A small network was trained on invented records. Each row is its activation on one of them, seen along a few directions.
Each row is followed by the record's values for the fields LAZOV, DUNU, SANOK, LEVO, TAS.
A field that a record lacks is written absent.
Other fields move the rows too, some of them a lot.
In the rows, zero is written as 500.
Random noise pushes rows far along 2 fixed directions. That doesn't count. These rows show it; they differ only by the noise:
[484 686 419 527 575 433 523 549 583 655 438 562 477 482 481 656 667]
[472 782 364 451 572 537 598 569 629 739 505 578 501 404 449 805 621]
[403 598 486 700 635 371 572 548 627 486 498 492 444 481 425 476 663]
[425 587 489 686 623 351 536 542 602 496 462 503 444 507 448 468 679]

[480 499 444 402 381 433 393 437 314 590 443 628 501 595 387 557 504] -> LAZOV is vof, DUNU is tib, SANOK is absent, LEVO is absent, TAS is ripev
[511 533 567 533 604 428 610 573 539 503 423 480 448 466 556 508 647] -> LAZOV is bevi, DUNU is tib, SANOK is nabol, LEVO is absent, TAS is ripev
[546 566 497 392 530 469 576 579 539 604 416 455 491 500 516 520 563] -> LAZOV is bevi, DUNU is tib, SANOK is dani, LEVO is absent, TAS is ripev
[270 500 568 811 506 338 575 444 493 336 556 514 457 506 317 283 490] -> LAZOV is vagu, DUNU is absent, SANOK is absent, LEVO is absent, TAS is dugal
[509 471 546 570 521 471 410 514 513 454 574 506 446 510 444 480 540] -> LAZOV is vof, DUNU is tib, SANOK is nabol, LEVO is absent, TAS is moriv
[525 638 425 229 438 663 629 522 380 666 507 553 592 446 532 711 378] -> LAZOV is bevi, DUNU is absent, SANOK is absent, LEVO is absent, TAS is dugal
[345 547 569 800 524 324 506 471 519 292 577 637 435 480 350 441 606] -> LAZOV is vagu, DUNU is led, SANOK is absent, LEVO is absent, TAS is moriv
[428 629 460 558 451 512 447 468 545 519 669 592 510 422 426 582 549] -> LAZOV is vagu, DUNU is led, SANOK is absent, LEVO is absent, TAS is terip
[386 348 665 781 717 501 786 636 823 181 676 157 459 416 533 168 403] -> LAZOV is bevi, DUNU is kip, SANOK is nabol, LEVO is fesun, TAS is dad
[559 562 493 365 464 453 549 533 424 616 334 535 563 588 656 529 592] -> LAZOV is bevi, DUNU is absent, SANOK is absent, LEVO is absent, TAS is dugal
[552 423 560 542 504 513 359 473 478 436 572 445 495 512 514 421 504] -> LAZOV is vof, DUNU is tib, SANOK is nabol, LEVO is absent, TAS is terip
[404 484 601 631 616 577 487 498 587 382 716 500 504 424 427 457 425] -> LAZOV is vof, DUNU is tib, SANOK is nabol, LEVO is boda, TAS is dugal
[626 576 492 515 521 410 421 496 537 593 336 521 472 554 640 505 700] -> LAZOV is vagu, DUNU is pulo, SANOK is nabol, LEVO is absent, TAS is terip
[444 413 601 693 682 433 623 611 697 331 505 325 428 466 601 221 536] -> LAZOV is bevi, DUNU is pulo, SANOK is nabol, LEVO is fesun, TAS is dad
[418 660 453 634 609 456 623 552 671 531 523 502 473 443 413 587 637] -> LAZOV is vagu, DUNU is led, SANOK is nabol, LEVO is absent, TAS is dad
[660 408 501 305 492 536 409 566 492 608 400 415 533 554 716 533 445] -> LAZOV is bevi, DUNU is kip, SANOK is nabol, LEVO is fesun, TAS is dad
[487 464 482 465 444 571 300 474 529 443 580 568 473 461 503 538 488] -> LAZOV is vof, DUNU is led, SANOK is nabol, LEVO is fesun, TAS is dugal
[327 624 434 525 509 664 812 583 599 535 671 450 512 329 360 602 412] -> LAZOV is bevi, DUNU is absent, SANOK is absent, LEVO is absent, TAS is dugal
[380 649 398 510 456 543 637 484 478 584 533 545 516 481 400 597 475] -> LAZOV is vagu, DUNU is absent, SANOK is absent, LEVO is absent, TAS is dugal
[544 542 514 491 581 603 663 607 707 504 609 380 457 375 616 514 438] -> LAZOV is bevi, DUNU is nad, SANOK is nabol, LEVO is fesun, TAS is moriv
[525 453 565 628 618 487 650 545 593 442 500 374 513 412 513 331 502] -> LAZOV is bevi, DUNU is pulo, SANOK is nabol, LEVO is absent, TAS is terip
[520 434 511 495 434 452 535 512 408 487 341 464 516 602 572 351 534] -> LAZOV is bevi, DUNU is absent, SANOK is absent, LEVO is absent, TAS is dugal
[406 546 358 366 373 609 631 407 350 616 528 534 578 479 330 643 361] -> LAZOV is vof, DUNU is absent, SANOK is absent, LEVO is absent, TAS is dugal
[619 687 435 321 458 623 311 525 554 607 545 685 482 448 642 837 540] -> LAZOV is vagu, DUNU is led, SANOK is nabol, LEVO is fesun, TAS is moriv
[447 465 477 465 526 634 464 526 558 472 666 453 507 426 479 566 359] -> LAZOV is vof, DUNU is tib, SANOK is nabol, LEVO is fesun, TAS is dad
[336 527 571 761 611 335 685 605 671 353 566 475 416 458 395 279 652] -> LAZOV is bevi, DUNU is led, SANOK is absent, LEVO is absent, TAS is ripev
[433 457 592 588 550 506 490 448 523 391 593 517 457 500 459 495 526] -> LAZOV is vof, DUNU is kip, SANOK is nabol, LEVO is boda, TAS is dugal
[418 701 431 622 503 498 708 538 625 550 549 569 496 398 397 603 535] -> LAZOV is vagu, DUNU is pulo, SANOK is absent, LEVO is absent, TAS is moriv
[531 519 446 325 477 468 565 426 398 589 402 542 495 514 518 642 474] -> LAZOV is vof, DUNU is nad, SANOK is nabol, LEVO is fesun, TAS is ripev
[615 384 606 540 530 449 462 516 594 433 438 392 496 513 719 305 507] -> LAZOV is bevi, DUNU is nad, SANOK is nabol, LEVO is fesun, TAS is terip
[507 427 518 503 592 538 661 618 575 443 474 309 551 479 499 409 460] -> LAZOV is bevi, DUNU is tib, SANOK is dani, LEVO is absent, TAS is dad
[539 544 363 289 337 648 552 416 294 661 410 588 649 521 421 671 308] -> LAZOV is vof, DUNU is absent, SANOK is absent, LEVO is absent, TAS is dugal
[501 582 456 470 491 648 450 525 625 538 706 600 470 378 444 705 479] -> LAZOV is vof, DUNU is led, SANOK is nabol, LEVO is boda, TAS is moriv
[523 675 369 387 407 607 494 577 489 666 589 596 533 439 462 788 482] -> LAZOV is vagu, DUNU is tib, SANOK is absent, LEVO is absent, TAS is moriv
[501 440 538 604 526 532 475 543 499 343 614 445 496 467 413 399 386] -> LAZOV is vof, DUNU is tib, SANOK is dani, LEVO is absent, TAS is moriv
[376 712 384 430 423 544 604 459 445 682 545 585 517 461 386 681 474] -> LAZOV is vagu, DUNU is absent, SANOK is absent, LEVO is absent, TAS is dugal
[584 618 408 369 369 403 349 501 397 731 256 643 540 643 580 715 681] -> LAZOV is vagu, DUNU is tib, SANOK is absent, LEVO is absent, TAS is dad
[506 449 531 515 471 461 395 456 445 420 413 515 488 581 449 382 557] -> LAZOV is vof, DUNU is led, SANOK is dani, LEVO is absent, TAS is dugal
[416 561 495 577 563 399 584 492 667 477 527 513 454 468 490 459 571] -> LAZOV is vagu, DUNU is pulo, SANOK is nabol, LEVO is fesun, TAS is ripev
[575 530 481 392 492 508 456 496 440 479 486 548 514 505 512 573 510] -> LAZOV is vof, DUNU is led, SANOK is dani, LEVO is absent, TAS is moriv
[455 628 381 410 550 613 765 513 510 641 463 454 584 397 355 640 377] -> LAZOV is vof, DUNU is pulo, SANOK is dani, LEVO is absent, TAS is dad
[367 651 455 512 571 776 698 544 701 553 812 481 465 280 334 761 376] -> LAZOV is vof, DUNU is kip, SANOK is nabol, LEVO is boda, TAS is dugal

Here are new rows. What are their fields?
[623 335 495 402 446 366 349 411 317 534 291 502 456 673 609 376 486] -> LAZOV is vof, DUNU is nad, SANOK is nabol, LEVO is fesun, TAS is ripev
[520 565 390 372 513 513 649 487 458 605 399 494 522 510 413 550 472] -> LAZOV is vof, DUNU is pulo, SANOK is dani, LEVO is absent, TAS is ripev
[504 622 424 361 453 606 469 487 487 613 481 585 518 474 422 660 529] -> LAZOV is vof, DUNU is led, SANOK is dani, LEVO is absent, TAS is dugal
[596 525 439 323 499 707 599 481 474 555 561 502 585 440 548 664 267] -> LAZOV is vof, DUNU is nad, SANOK is nabol, LEVO is fesun, TAS is moriv
[251 615 529 753 479 395 472 458 556 423 631 649 404 455 284 487 658] -> LAZOV is vagu, DUNU is led, SANOK is absent, LEVO is absent, TAS is dugal
[348 312 573 669 468 319 490 357 252 264 453 527 482 644 379 249 498] -> LAZOV is vof, DUNU is absent, SANOK is absent, LEVO is absent, TAS is dugal
[672 547 455 291 461 609 370 502 435 647 514 593 525 525 636 752 466] -> LAZOV is vof, DUNU is kip, SANOK is nabol, LEVO is boda, TAS is moriv
[528 469 550 545 464 534 283 481 504 520 522 602 483 495 523 580 530] -> LAZOV is vof, DUNU is tib, SANOK is nabol, LEVO is boda, TAS is dugal
[576 508 479 458 488 545 386 474 498 534 552 523 512 463 509 539 537] -> LAZOV is vof, DUNU is led, SANOK is nabol, LEVO is absent, TAS is terip
[634 356 526 398 430 569 194 461 477 451 575 455 526 509 663 490 426] -> LAZOV is vof, DUNU is tib, SANOK is nabol, LEVO is fesun, TAS is terip
[383 478 498 680 477 376 587 460 457 377 431 462 486 590 432 310 541] -> LAZOV is vagu, DUNU is absent, SANOK is absent, LEVO is absent, TAS is dugal
[446 578 463 521 434 557 483 528 526 522 544 556 525 504 449 614 535] -> LAZOV is vagu, DUNU is tib, SANOK is absent, LEVO is absent, TAS is dugal
[495 656 433 528 560 406 480 530 551 643 408 568 474 512 494 622 679] -> LAZOV is vagu, DUNU is led, SANOK is nabol, LEVO is absent, TAS is dad
[543 317 576 557 498 408 415 435 370 316 452 465 413 568 570 356 456] -> LAZOV is vof, DUNU is nad, SANOK is nabol, LEVO is fesun, TAS is moriv
[567 525 584 492 499 505 261 584 614 504 469 586 416 502 698 478 647] -> LAZOV is bevi, DUNU is led, SANOK is nabol, LEVO is fesun, TAS is dugal
[592 402 525 529 459 409 383 487 445 398 403 511 502 575 491 367 506] -> LAZOV is vof, DUNU is led, SANOK is dani, LEVO is absent, TAS is moriv
[367 540 448 672 531 418 592 552 522 453 493 539 478 511 379 467 596] -> LAZOV is vagu, DUNU is led, SANOK is absent, LEVO is absent, TAS is dad
[553 664 564 479 497 378 353 487 451 561 280 642 463 537 569 584 707] -> LAZOV is vagu, DUNU is led, SANOK is dani, LEVO is absent, TAS is dugal
[482 487 442 462 376 509 455 446 426 494 542 622 527 534 370 570 483] -> LAZOV is vof, DUNU is led, SANOK is absent, LEVO is absent, TAS is moriv
[538 432 579 455 567 695 518 557 670 383 789 378 618 357 606 480 292] -> LAZOV is bevi, DUNU is tib, SANOK is nabol, LEVO is fesun, TAS is terip
[457 485 486 468 442 542 419 442 340 501 569 595 574 566 427 557 459] -> LAZOV is vof, DUNU is tib, SANOK is absent, LEVO is absent, TAS is dugal
